Each row below holds a small network's activations on one record, seen along a few directions.
Records have a field called MEGUZ. Each example row is followed by its value.
The largest differences between rows may come from other fields.
(in the rows, 500 means zero)
Strong random noise was added to every row along 7 fixed directions; ignore it. To show where, here is one row again and again, with new noise each time:
[523 597 423 354 632 300 469 282 628 669 529 484 648 398 582 568 426 319
 396 696]
[675 613 512 591 373 392 570 473 431 731 732 828 524 440 583 653 610 453
 473 541]
[405 380 489 560 488 337 467 621 564 307 514 356 507 472 476 499 563 661
 544 515]
[575 585 392 475 548 381 569 390 445 639 611 592 505 355 557 651 542 404
 484 624]
[441 396 507 574 402 499 652 456 507 496 660 640 504 493 356 671 519 576
 396 384]
[431 502 458 509 681 561 603 656 295 426 361 387 414 403 556 464 571 584
 794 693]
[421 376 185 479 173 560 567 734 378 137 500 470 519 307 493 591 544 343
 589 312]
[371 589 335 354 685 505 496 323 547 504 390 292 618 452 457 513 365 366
 468 751]
[392 487 474 380 680 548 596 493 458 503 350 419 560 428 531 473 437 432
 633 650]

[592 400 398 486 571 293 430 554 439 363 513 458 390 209 702 500 564 421
 583 508]
nuzo
[222 351 624 366 567 779 520 449 685 429 280 421 716 686 314 336 238 434
 414 417]
tam
[441 293 614 411 562 448 771 491 587 571 575 621 461 439 449 598 494 567
 467 113]
togu
[417 498 489 423 639 584 563 624 411 379 316 336 495 477 527 466 507 475
 683 629]
giz
[486 673 559 563 378 826 665 447 386 725 556 816 660 682 371 563 413 430
 475 596]
tomin
[620 459 496 550 403 349 391 639 509 435 542 588 493 374 675 441 551 414
 549 442]
tam
[370 606 575 515 729 680 620 269 438 700 437 423 361 497 359 533 414 504
 523 423]
ziba
[441 748 534 559 434 745 473 406 478 628 474 430 498 609 380 466 389 435
 484 558]
duzil
[429 366 629 359 736 488 491 293 611 605 448 523 574 442 541 411 362 438
 417 542]
rume
[575 653 452 620 274 446 398 539 519 639 634 525 438 506 524 552 526 440
 459 310]
safir
[478 208 690 528 563 404 648 450 539 533 612 611 339 474 391 604 531 675
 450 181]
bavi
[495 422 635 430 524 426 498 303 706 595 538 611 606 572 411 528 363 441
 294 369]
zuz
[660 574 494 570 395 480 350 851 328 479 427 428 393 419 788 404 620 550
 853 547]
doz
[521 459 492 517 320 415 544 703 445 345 530 557 577 475 478 546 588 566
 587 424]
zuz
[399 361 485 420 417 706 571 369 590 509 502 450 579 588 329 680 314 510
 354 282]
gokam
[505 542 793 572 751 406 445 497 619 655 434 491 551 671 511 399 490 697
 536 682]
sene
[631 530 731 408 573 487 549 580 730 675 474 580 575 464 590 383 525 544
 595 438]
biki
[379 461 590 622 541 588 376 538 523 398 494 393 497 644 384 366 508 739
 492 597]
tomin
[537 561 513 600 453 341 437 725 474 435 514 467 545 494 589 489 630 624
 642 650]
nuzo
[517 599 711 363 703 461 396 452 621 724 339 511 658 649 605 327 457 468
 599 682]
zuz
[647 741 363 617 185 458 266 707 484 489 580 561 613 606 584 463 628 431
 538 586]
sene
[399 253 611 502 559 568 625 402 521 467 568 602 460 432 381 555 467 587
 402 329]
rume
[692 719 441 628 458 819 600 691 149 668 540 716 280 534 643 419 624 492
 783 513]
togu
[494 567 449 423 510 417 206 379 606 404 484 395 607 475 613 324 405 424
 405 783]
rume
[429 546 410 541 181 757 393 553 478 307 482 576 588 611 432 379 409 420
 425 494]
fubon
[536 603 286 540 492 546 467 288 396 412 649 523 330 396 547 622 537 523
 423 494]
kes
[663 660 342 651 335 440 385 615 457 511 680 480 338 501 578 470 615 515
 507 432]
togu
[322 613 502 484 331 868 670 551 486 495 408 607 775 777 235 558 343 443
 445 499]
sene
[421 599 305 395 650 496 406 336 496 405 431 269 515 423 488 502 390 373
 431 783]
tam
[477 604 312 535 529 667 403 558 286 396 443 386 432 433 522 414 530 479
 631 713]
tomin
[574 516 268 560 439 563 607 542 243 367 624 444 283 335 444 642 610 479
 556 483]
bavi
[490 513 559 445 660 312 300 375 607 480 497 387 517 456 627 401 468 527
 450 751]
nuzo
[486 567 432 529 499 417 453 510 444 414 547 363 498 502 420 473 520 602
 512 603]
bavi
[469 611 407 753 202 592 407 585 511 364 593 444 525 726 337 488 565 649
 473 528]
fubon
[563 447 699 469 694 361 491 598 528 582 383 541 478 462 665 384 516 512
 658 513]
giz
[480 568 459 510 215 655 422 709 442 347 382 500 524 433 608 358 466 306
 672 259]
safir
[394 628 471 358 517 544 343 465 665 411 325 295 751 633 509 352 345 320
 448 701]
giz
[721 408 519 581 393 417 541 752 305 508 595 587 271 265 718 651 687 595
 754 371]
tomo
[444 596 309 528 442 772 589 356 328 409 515 569 402 468 491 596 442 424
 494 352]
kes
[489 406 449 454 441 637 613 455 465 483 511 481 433 390 435 684 419 460
 482 311]
tomo
[489 450 683 613 428 488 372 586 582 492 512 544 573 654 528 329 513 652
 472 475]
fubon

Here are new rows. What is MEGUZ for each?
[543 589 562 545 488 494 527 627 355 520 507 522 492 512 500 445 573 606
 658 599]
bavi
[487 570 327 522 382 515 368 469 491 406 542 361 482 547 408 492 476 474
 445 496]
bavi
[568 547 668 521 415 329 196 412 706 533 612 601 650 598 631 327 472 546
 341 678]
rume
[507 627 647 684 495 570 509 563 445 615 573 623 557 689 432 475 557 716
 556 696]
tomin
[572 524 289 375 564 288 452 537 453 478 415 328 479 262 711 517 569 326
 584 545]
fubon
[409 434 531 700 411 693 581 525 402 343 569 509 374 652 212 577 512 733
 457 370]
zuz
[497 571 396 563 599 485 415 373 397 460 584 400 369 432 482 541 496 561
 451 756]
nuzo
[517 475 591 536 457 685 555 726 312 508 408 597 419 572 544 370 554 549
 762 418]
bavi
[474 485 635 465 663 578 533 562 448 562 314 443 522 521 591 348 474 529
 652 604]
fubon
[405 475 458 427 254 492 486 805 585 263 355 460 774 564 514 455 469 403
 586 418]
sene
[335 452 702 633 590 643 587 431 608 574 451 435 510 781 267 442 418 743
 478 552]
fubon
[585 715 531 494 713 301 429 188 644 852 638 503 537 568 432 649 521 520
 304 714]
giz
[472 623 276 681 296 619 435 347 466 401 703 449 450 652 168 694 517 604
 265 465]
zuz
[477 575 468 535 523 599 536 494 425 476 512 467 473 566 435 556 532 517
 507 586]
giz
[579 397 570 499 459 476 494 692 400 426 436 553 405 416 637 371 527 466
 691 360]
bavi
[597 524 303 505 429 236 336 451 664 505 632 368 434 448 567 572 515 459
 364 301]
togu
[336 429 442 222 463 631 420 527 733 435 249 338 706 591 575 279 247 227
 501 262]
togu
[516 517 514 547 626 353 425 603 495 507 480 374 425 498 538 490 618 630
 609 599]
sene
